Look-ups in named tables: a row name and a column name give one cell, copied from the table.

zedufo =
	peveba	redibeb	dav	pov	fufud
rakir	-43	75	-27	-23	-82
renob	67	-10	50	63	77
bafa	60	34	66	52	64
todoser	7	11	23	-24	73

bafa, peveba -> 60
rakir, peveba -> -43
renob, fufud -> 77
rakir, redibeb -> 75
rakir, pov -> -23
todoser, redibeb -> 11
todoser, fufud -> 73
todoser, dav -> 23
bafa, fufud -> 64
todoser, peveba -> 7
rakir, dav -> -27
renob, peveba -> 67
bafa, redibeb -> 34
bafa, dav -> 66
renob, redibeb -> -10
Row with the largest dav: bafa

fifal
columns: kofaro, buze
gaf: [1530, 5232]
rul: [5771, 5670]
fifiz: [6910, 8862]
fopeti: [2083, 3858]
zab: [2853, 4312]

What is the kofaro of fifiz in fifal? 6910
What is the kofaro of rul in fifal? 5771
What is the buze of gaf in fifal? 5232
What is the buze of rul in fifal? 5670
What is the buze of fifiz in fifal? 8862
What is the buze of fopeti in fifal? 3858
What is the kofaro of fopeti in fifal? 2083
What is the kofaro of zab in fifal? 2853
What is the kofaro of gaf in fifal? 1530
What is the buze of zab in fifal? 4312

zegusud =
columns: pul, pide, mazegan, sipan
seriles: [456, 472, 485, 476]
sas: [570, 766, 169, 478]
rov: [305, 432, 524, 488]
vafot: [506, 503, 452, 477]
sodepe: [461, 504, 451, 476]
leka: [569, 518, 437, 472]
doz: [376, 366, 598, 481]
vazusod: [306, 265, 704, 486]
liv: [546, 602, 346, 476]

sas, mazegan => 169
sas, pide => 766
liv, pide => 602
liv, pul => 546
sodepe, mazegan => 451
rov, mazegan => 524
leka, mazegan => 437
vafot, sipan => 477
seriles, pul => 456

lovaguv =
	zag	lud	retep
nugi	185	155	234
ref	198	136	152
savag	196	137	157
diba	102	216	136
vob	162	107	159
samed	126	131	91
gog	138	149	89
vonedap	47	72	131
rufir	176	169	153
nur	202	202	200
vetekod	169	90	181
ginam	150	109	173

zag of nugi is 185
zag of ref is 198
zag of gog is 138
retep of gog is 89
lud of samed is 131
retep of vonedap is 131
lud of vonedap is 72
retep of ref is 152
lud of nur is 202
lud of rufir is 169
retep of savag is 157
zag of vetekod is 169
zag of ginam is 150
lud of vetekod is 90
retep of nur is 200
retep of vob is 159
Which row has the largest lud? diba

Table dubeb
        kefiv   mit   sez  nedam  dobiz  sibo  bibesi   bal  rumorop  digi
rofeve   0.58  0.63  0.26   0.54   0.72  0.41    0.75  0.69     0.48  0.10
resago   0.66  0.68  0.10   0.52   0.77  0.59    0.66  0.62     0.41  0.26
novi     0.72  0.47  0.06   0.63   0.68  0.89    0.80  0.57     0.27  0.39
kufefu   0.63  0.36  0.18   0.67   0.60  0.81    0.92  0.62     0.33  0.26

digi of resago is 0.26
kefiv of kufefu is 0.63
mit of rofeve is 0.63
nedam of rofeve is 0.54
dobiz of rofeve is 0.72
bibesi of novi is 0.80
sez of resago is 0.10
digi of kufefu is 0.26
bal of kufefu is 0.62
sez of kufefu is 0.18
bal of rofeve is 0.69
dobiz of novi is 0.68
kefiv of rofeve is 0.58
mit of novi is 0.47
nedam of kufefu is 0.67
dobiz of kufefu is 0.60

vove =
         pipu  leriga  nizol  tidid  fozilev  rebebil  maketif  teg  bufaz
kiku      387     558    505    436      547      466      558  549    529
padove    175     633    486    302      606      378      633  285    555
luru      184     741    482    280      709      277      741  687    501
lakeb     861     469    546    729      491      594      469  479    430
natotuv   306     261    503    409      403      600      261  436    649
zosopuv   402     475    508    257      469      551      475  479    577
did       291     379    502    406      378      614      379  418    668
mev       401      97    329    512      127      885       97  205    800
reda      478     329    519    524      332      680      329  375    637
vigelo    348     723    498    382      700      313      723  672    454
dovet     451     454    511    602      454      571      454  471    576
sogag     732     435    536    657      443      619      435  453    494
zur        39     371    485    261      356      605      371  412    499

nizol of vigelo = 498
teg of luru = 687
leriga of padove = 633
tidid of zosopuv = 257
tidid of lakeb = 729
bufaz of vigelo = 454
maketif of padove = 633
tidid of mev = 512
fozilev of lakeb = 491
rebebil of zur = 605
pipu of reda = 478
Which row has the largest nizol? lakeb

bel =
	reg	rame	bota	sil	nasumi	kubidis
gomug	-6.87	0.36	-2.50	-2.43	-2.32	-3.66
boriv	-7.56	-7.95	-8.07	-0.26	-0.07	1.60
gif	-4.81	-2.01	-3.17	1.21	-6.84	2.38
fodetuf	1.82	-0.98	4.25	-2.64	0.89	-0.32
zomu	-1.40	-3.46	-2.13	-0.97	-0.32	5.53
fekip	-7.84	-0.84	0.26	-2.18	-1.92	-3.11
nitine	4.84	6.54	7.06	-3.57	2.96	3.28
pivivo	-0.06	-1.80	0.17	2.33	-7.90	0.21
liseko	-3.32	-7.91	-2.26	2.72	-5.72	-4.35
miz	-5.92	-6.81	2.26	-2.88	-3.84	-3.78

bota of pivivo = 0.17
rame of gif = -2.01
sil of gomug = -2.43
rame of nitine = 6.54
nasumi of gif = -6.84
nasumi of gomug = -2.32
kubidis of miz = -3.78
nasumi of miz = -3.84
reg of boriv = -7.56
nasumi of boriv = -0.07
sil of nitine = -3.57
kubidis of boriv = 1.60
kubidis of nitine = 3.28
bota of miz = 2.26
rame of pivivo = -1.80
rame of gomug = 0.36
kubidis of fekip = -3.11
reg of pivivo = -0.06
bota of gif = -3.17
Row with the largest kubidis: zomu

fugen =
fields: keromog, figimo, fev
nozusi: [-90.70, -41.47, 11.98]
somo: [83.84, 46.83, 43.34]
lub: [30.40, -73.93, 6.58]
virip: [39.28, -13.22, 37.11]
kopona: [39.15, 46.77, 7.98]

keromog of somo: 83.84
figimo of lub: -73.93
figimo of somo: 46.83
fev of somo: 43.34
fev of nozusi: 11.98
keromog of virip: 39.28
keromog of nozusi: -90.70
fev of lub: 6.58
keromog of kopona: 39.15
fev of virip: 37.11
figimo of nozusi: -41.47
fev of kopona: 7.98
figimo of virip: -13.22
keromog of lub: 30.40
figimo of kopona: 46.77
Row with the largest keromog: somo

dod:
,mogaki,sirebok,belupu,notef,gases
tadepub,25,15,21,26,24
mul,69,17,10,12,21
kez,66,2,33,-71,26
zuzi,21,15,41,-9,-2

mul, mogaki -> 69
kez, gases -> 26
tadepub, notef -> 26
zuzi, mogaki -> 21
zuzi, sirebok -> 15
tadepub, sirebok -> 15
tadepub, gases -> 24
zuzi, notef -> -9
tadepub, belupu -> 21
kez, sirebok -> 2
tadepub, mogaki -> 25
zuzi, gases -> -2

fug.csv
,guf,fufudeg,nofofef,nugin,bisurem,lof,bur,dof
fov,3694,8472,3740,6462,4214,8618,8862,2471
nad,7901,5295,5248,8055,4214,3504,1984,3993
suz,4155,6971,3528,6831,4214,9995,8471,2471
nididi,8204,7456,4363,8819,4214,3634,2547,2471
getapa,7194,5485,4363,8055,4214,9057,5237,2471
radilos,3042,5061,4363,3973,4227,9677,8172,4228
tus,6446,8156,4363,8055,4214,6701,7583,2471
nulag,7349,4617,4363,8055,4214,6701,2299,3927
pepasi,7936,5330,4363,9161,4214,8546,2634,2471
tib,6660,4568,4363,6970,4217,6701,3046,4287
sus,7948,8198,4363,9343,4214,3731,3046,2332
ved,7673,4572,4562,8055,4214,5252,2017,4038

What is the bisurem of tib in fug? 4217
What is the bur of getapa in fug? 5237
What is the nofofef of nad in fug? 5248
What is the dof of nulag in fug? 3927
What is the guf of suz in fug? 4155
What is the bisurem of nad in fug? 4214
What is the lof of nulag in fug? 6701
What is the nugin of tus in fug? 8055
What is the bisurem of nulag in fug? 4214
What is the nofofef of ved in fug? 4562
What is the bur of pepasi in fug? 2634
What is the guf of ved in fug? 7673
What is the lof of nad in fug? 3504
What is the lof of radilos in fug? 9677
What is the bur of nulag in fug? 2299
What is the dof of suz in fug? 2471
What is the fufudeg of sus in fug? 8198
What is the bur of suz in fug? 8471
What is the guf of nad in fug? 7901
Row with the largest bur: fov

